Each row below holds a small network's activations on one input, seen along a few directions.
In each table, some parts of the input vary, and every possible input appears once, in random order.
A made-up example of a description, with smaller parts first: one of 6 places along a line, together with either a single point or one of 11 places along a line or (one of 2 separate values, together with one of 8 places around a ring).
Shared parts are said once, and a part with two or three values counts as separate values.

A family of inputs:
x1: [-12  56 -51  21  11  11  25  69 -16 -30  46  -4]
x2: [-20  51  45  14  19  -6  71  21  19  45   8   0]
x3: [ -6  -5  31 -60 -10  12 -11 -66   6 -47 -21  23]
x4: [ 24  63 -14 -28 -12  42 -11 -10  45 -22 -24 -42]
x5: [-19  19  -4  36  10 -34  48  43  23  36  41  18]
x6: [ 26  33 -51  13  -5  11 -37   6  47 -34   9 -22]
x7: [  8 -12 -46   9 -16 -25 -49 -47  -4 -25 -12  46]
x8: [-32  67  44 -26   8  29  70  50 -12 -73   5 -51]
x9: [  9  42  34 -50  -9  39   4  -8  56 -64 -22 -57]
x10: [  7 -30  19  34 -25 -36 -12  -6 -16  32  25  24]
x11: [ 15 -27  32  -2 -15  36  -1 -75   6  40 -17   7]
x12: [ -6 -18 120 -15  -2  -3  24 -33  -8   6  13  -1]
x13: [ 17 -53 -15  41 -26  -4 -20 -53   5  22  -4  18]
x14: [ 39 -44  13  11 -13  31  -4 -58   7  19 -23  27]
x15: [ -1  23 -34  10 -13  25 -64  18  52 -36   4 -26]
x16: [ -2   0  -4  30   3 -29  56  57  17  28  36  25]
x17: [ 31 -17  53  12 -11  -6   4 -11 -20  28   3  32]
x18: [-25 -12 -19 -38  54 -17  -3 -13 -52  50 -30 -49]
x19: [ 46  14 -55   4 -14  13 -29  20  48 -41   3 -19]
x20: [ 3 31 34 23 21 -9 66 41 20 26  7 23]
x21: [  8  39 -49  13   1  14  34  83 -19 -37  42   1]
x22: [ 14  70 -19  -2   9  33  47  71 -17 -44   5  -6]
x23: [-42  45 -33  14   4  28  -4  80 -10 -31  41  -5]
x24: [ -7 -64 -60 -21  43 -47 -21  19 -53  35  -5 -29]
x25: [-10 -60  -1  41 -39   5 -44 -38  12  18 -12  11]
x26: [ 22 -45  17  27 -31 -31  -2   7 -20  26  22  30]
x27: [  8  14 -10 -37 -16  11 -24 -65  -5 -10 -27  34]
x28: [-34  31 102   2  28  -7  86  21  30   0   8 -16]
x29: [ -1 -47  78 -21  -7  38  11 -77  17   3 -10   1]
x30: [-16  89  -9 -10   4  34  54  50 -22 -26   7 -30]
x31: [  8   2  71   0 -13  -3   9 -31 -19  47   7   8]
x32: [-18 -19 -33   9 -26 -14 -72 -33   3 -27 -19  42]
x33: [ 34  -1 -24 -27 -12   7 -31 -48   1 -30 -34  52]
x34: [ 24 -28 -49  -1 -25 -21 -40 -35  -2 -29 -16  50]
x35: [-21 -38  31  33 -37 -22 -37   8 -10  28  17  19]
x36: [-45   6  10  30  -2 -18  21  57  26  31  35  17]
x37: [ 55  45 -27 -20  -8  37 -18   8  52 -44 -30 -21]
x38: [-54 -50 -45 -12  37 -37 -59  17 -43  37  -7 -35]
x39: [ 32 -69 -19  32 -31   0 -10 -40   3  16  -8  22]
x40: [-34 -26  28 -48  65 -16  12 -11 -42   6 -31 -60]
x41: [-27 -44 -59 -11  48 -50 -32   4 -51  40   0 -34]
x42: [  2 -31 -30 -31  55 -22  -7   6 -50  31 -33 -25]
The inputs of x15 and x19 match in every part but one. If x25 is changed in the same way as x15 into x19, which row does it become? -> x39
Describe the family of inputs behind these rows. -> one of 6 places along a line, together with either a single point or one of 6 places around a ring
A walk changes only the place on the ring of 6. It starts at x3 and steps to x9. List the rest of the walk in order. -> x8, x28, x12, x29
Which other rows agree with x42 in the place on the line of 6? List them by row number. -> x14, x17, x20, x22, x33, x37
Which other rows agree with x7 in the place on the line of 6? List them by row number. -> x1, x5, x6, x10, x13, x41

A family of inputs:
x43: [-30 -61  46  20  21 -18   5 -16  -3  39  19  10]
x44: [  6  37 -14  -6  -6   2 -16   6  47 -51   7   2]
x45: [  6   2  36 -31  40 -24  43 -17 -31  27  -6   4]
x46: [  3  21   0 -26  -9  22 -17  17  20 -62 -15  -4]
x47: [-20 -37  53  10  18 -36  10 -22  -6  43 -27  -7]
x48: [ -5 -29  19  21 -17 -35  41  22 -23  11  31  28]
x49: [-17  25  11 -10  31  23  43  13 -34 -10  -5 -48]
x50: [ 26  25  -7  35 -21  22 -14  -7   5  -9  -3  47]
x51: [ -6  49  -1   0  12  -2  16  58  22  -2  32 -34]
x52: [ -7  36  15  -8  18  17  14  65 -12 -15  10 -48]
x53: [  9 -49  29   6 -27  24 -37 -55  21  23   7   4]
x54: [-52 -32 -86  -1  21 -50 -69  17 -62  29   6   0]
x55: [ 23  10  19 -43  -1  15  -7 -60  -5   1 -21  14]
x56: [  0  37 -28  16 -11  12   3  -3  45 -29  -2   7]
x57: [  9 -29  35 -12 -31   3 -28 -57  19  25 -37  -4]
x58: [ -5  11  -7 -40  -4  37   6 -27   1 -48 -26  -7]
x59: [ 28  -9   8  29 -48  -2 -15 -28  -5 -17  15  24]
x60: [ 0  8  1 19 -1 -1 41 50 -8 29 17 42]
x61: [-19  41 -17  19   6   6  45  50  19  19  23 -23]
x62: [  49  -55 -112    3   10  -15  -63   -8   -9   -3  -23   -7]
Describe the family of inputs behind these rows. -> one of 2 separate values, together with either a single point or one of 9 places around a ring
The inputs of x62 and x54 match in every part but the choice among 2 separate values. If x59 is changed in the same way as x62 into x54, which row does it become? -> x48

A family of inputs:
x63: [-21 119  39 -44  30  26  81  52  10 -54   1 -33]
x64: [-26 -67  17  16  -3 -55 -10 -30 -32  34  15  49]
x65: [ -1  18  77  15  14  12  78   3  24  59  14 -11]
x66: [  34  -25 -101   -4    0   -7  -53  -48  -15    5  -37   31]
x67: [ -9 -39  67  17 -31 -10   2 -47 -33  30   4  65]
x68: [ -9  50 -73  33 -15   8 -30  77  18 -27  37 -22]
x69: [-30  57 -20 -31  49  14  55  91 -47 -35  16 -48]
x70: [  8 -68  30 -12 -25  17 -57 -82   4  -4 -28 -23]
x71: [  1  70 -16  25 -28  35  11  66  76 -68  27  -6]
x72: [ 75 -18 -44 -13 -26  13 -31 -49  -1 -29 -25  42]
x73: [-17 -68 -15 -26   9 -19 -95 -70   9  25 -39 -21]
x74: [ -6 -27  39  25  27 -33  49  38 -12  63  15 -20]
Describe the family of inputs behind these rows. -> one of 2 separate values, together with one of 6 places around a ring
The inputs of x68 and x71 match in every part but the choice among 2 separate values. If x73 is changed in the same way as x68 into x71, which row does it become? -> x70
Which other rows does x72 become when the choice among 2 separate values takes its other values? List them by row number. -> x66
